A small network was shown many inputs. Here are its activations along a few directions, one row for each input.
Each table varies a few parts of the input and shows all the possible inputs, shuffled.
A made-up example of a description, with smaller parts first: one of 4 places along a line, together with either a single point or one of 9 places around a ring or (one of 3 separate values, together with one of 8 places around a ring).
Shared parts are said once, and a part with two or three values counts as separate values.
In the rows, zero is written as 128.

Other details of the inputs vary at random and push rows far along two fixed directions, the same in every table; ignore that.

Rows:
x1: [128  97  72 167 149 158 107 100 126 115  64 184 159 113  51]
x2: [105 150 162  92  98 147 142 118 197 112 160 104 115  90 160]
x3: [118 142 162  93 104 129 138 142 148 113 146 114 117 119 167]
x4: [103 117  76 180 129 183 124  21 233 133 132 125 139  43  54]
x5: [111 188 191  59  85 147 157 132 229 118 186  96 112  99 167]
x6: [139 153 171  83 128 107 137 189 106 149 131 131 114 179 151]
x7: [114 171 173 100 101 126 154 110 197 120 194  74 108  98 182]
x8: [142 139 145 121 136  88 137 158  86 136 141 107 119 163 175]
x9: [150 130 147 114 125  92 128 172  64 116 144 109 123 158 181]
x10: [139 105  81 167 147 128 112 102 107 123 102 135 145 120 100]
x11: [113 100  86 156 117 179 116  71 164 113  99 162 150  79  59]
x12: [ 89 141 144 108  88 187 142  69 251 115 169 106 118  44 118]
x13: [140 129 144 121 127  98 132 159  73 139 145 110 121 156 167]
x14: [153  71  53 184 179 118  89 145  20 123  23 208 163 178  51]
x15: [132 152 164 116 134  99 140 149 127 152 162 100 107 154 163]
x16: [120  97  82 161 134 170 114  94 141 125  81 174 152 104  51]
x17: [131 107 125 127 136 119 120 159  80 135 101 149 127 159 126]
x18: [146 153 166 112 146  78 137 174  96 144 152 103 111 184 184]
x19: [159 114 134 126 143  76 118 199   4 136 122 130 124 195 168]
x20: [129 104  82 173 152 130 117  97 112 144 106 138 138 124  86]
Description of these inputs: one of 2 separate values, together with either a single point or one of 4 places along a line or one of 5 places along a line.
Question: The inputs of x11 and x14 match in every part but the choice among 2 separate values. If x17 is changed in the same way as x11 into x14, which row does it become?
Answer: x3

Rows:
x21: [130 128 107 126 108 169 121  88 168 108 126 149 146  81  74]
x22: [109 195 198  61  76 150 157 124 247 110 193  94 122  86 167]
x23: [103 115  94 163 120 184 133  48 212 149 143 123 132  59  56]
x24: [140 145 122 142 148 105 133  96 161 128 131 104 127 124 144]
x25: [110 138 122 117  78 187 131  57 200  94 145 136 143  47  88]
x26: [145 121 136 129 143  88 122 176  47 148 133 115 118 176 160]
x27: [127 136 117 118 118 159 124 108 179 112 121 144 148  96  88]
x28: [129 199 219  55  90 102 161 159 192 114 206  68 104 138 234]
x29: [129 134 121 123 116 152 128 101 176  92 150 113 136  91 137]
x30: [142 134 105 149 152 143 118 123 132 131  87 165 151 140  58]
x31: [146 117 122 139 152  83 114 175  42 141 124 124 123 177 156]
x32: [148 109  93 164 163  99 108 140  60 130 104 131 134 154 124]
x33: [141 103  60 184 177 118 100  96 104 135  84 146 146 129  78]
x34: [134 114 105 142 130 133 123 121 103  92 118 137 140 127 133]
x35: [140 119  75 177 176 112 112  92 122 143  89 141 136 142  87]
x36: [139 136 120 124 134 134 123 119 154 109 132 124 137 125 136]
x37: [ 79 113 127 116  77 202 132  51 233  99 136 129 133  34  99]
x38: [159 124 120 145 166  75 121 151  68 130 110 115 129 170 158]
x39: [114 124 147 118 123 143 125 133 153 133 132 139 115 125 119]
x40: [126 177 215  36  92  98 158 224 122 121 160 104  99 166 234]
x41: [123 135 175 107  94 127 150 141 105 149 173 103 114 128 174]
x42: [125 136 120 132 136 122 124 110 144 135 148 106 125 116 133]
x43: [129 153 140 125 138 102 138 131 138 147 148 104 113 150 155]
x44: [131  96  78 180 142 128 107 105  90 124 107 142 142 119 101]
x45: [ 91 139 127  99  82 197 140  74 247  94 135 122 132  36 112]
x46: [132 154 214  39  93  79 154 248  33 115 134 105 107 205 246]
x47: [135 119 104 156 163 113 128 132 101 167 109 136 123 169  98]
x48: [112 128 117 138 122 154 130  84 179 143 153 108 122  91 104]
x49: [150 107 100 132 141 122 111 154  74 121  80 172 145 152  94]
x50: [145 114 137 129 142  96 125 176  45 156 131 120 116 178 149]
x51: [134 111 157  94 132  95 120 207  51 134 104 149 113 187 163]
x52: [154  80  60 206 174  96 106 126  42 111  72 154 154 149  98]
x53: [129 127 113 151 129 131 129  85 167 101 145  98 132  82 135]
x54: [132  89 134 132 129 111 111 171  37 136  86 160 126 180 130]
x55: [141 140 123 125 124 140 120 137 128 124 117 151 141 132  92]
x56: [143  76 100 152 159 114 101 165  39 144  62 180 129 183  87]
x57: [ 99 139 152  98 104 158 136 120 199 120 144 131 118  91 131]
x58: [128 161 200  52  74 111 156 182 103 103 168 107 119 147 205]
x59: [116 106 101 165 167 149 112 114 141 144  80 174 134 140  61]
x60: [106 111 104 156 108 171 128  62 169 130 146 124 140  64  97]
x61: [142  71  55 203 169 117  97 123  34 143  71 173 152 153  73]
x62: [107 137 102 154 128 158 135  53 222 140 144 111 126  79  86]
x63: [131  99 103 159 137 150 125 104 113 157 120 137 131 116  85]
x64: [102 199 231  30  80 123 174 175 213 116 191  92 103 120 227]
x65: [113 134 150 117 142 131 132 150 145 134 112 153 117 148 123]
x66: [126 159 176  92 114 102 144 154 130 145 183  81 104 141 190]
x67: [124 122 110 157 146 136 136 105 143 167 122 134 124 132  78]
x68: [147 125 139 136 137  76 128 176  36 124 135 115 122 169 184]
Question: The inputs of x38 and x24 match in every part but one. If x40 is changed in the same way as x38 into x24, which row does it become?
Answer: x64
Question: The inputs of x66 and x62 match in every part but one. If x23 is changed in the same way as x66 into x62, which row does it become?
Answer: x67
Question: Describe the family of inputs behind these rows.
Answer: one of 4 places along a line, together with either a single point or one of 5 places along a line or one of 6 places along a line
Question: Which other rows does x64 become when the place on the line of 5 takes its other values? List them by row number.
Answer: x22, x30, x59, x65
Question: List by row number the other rows that have the place on the line of 4 in common with x60.
Answer: x25, x34, x37, x41, x44, x46, x52, x54, x58, x61, x68
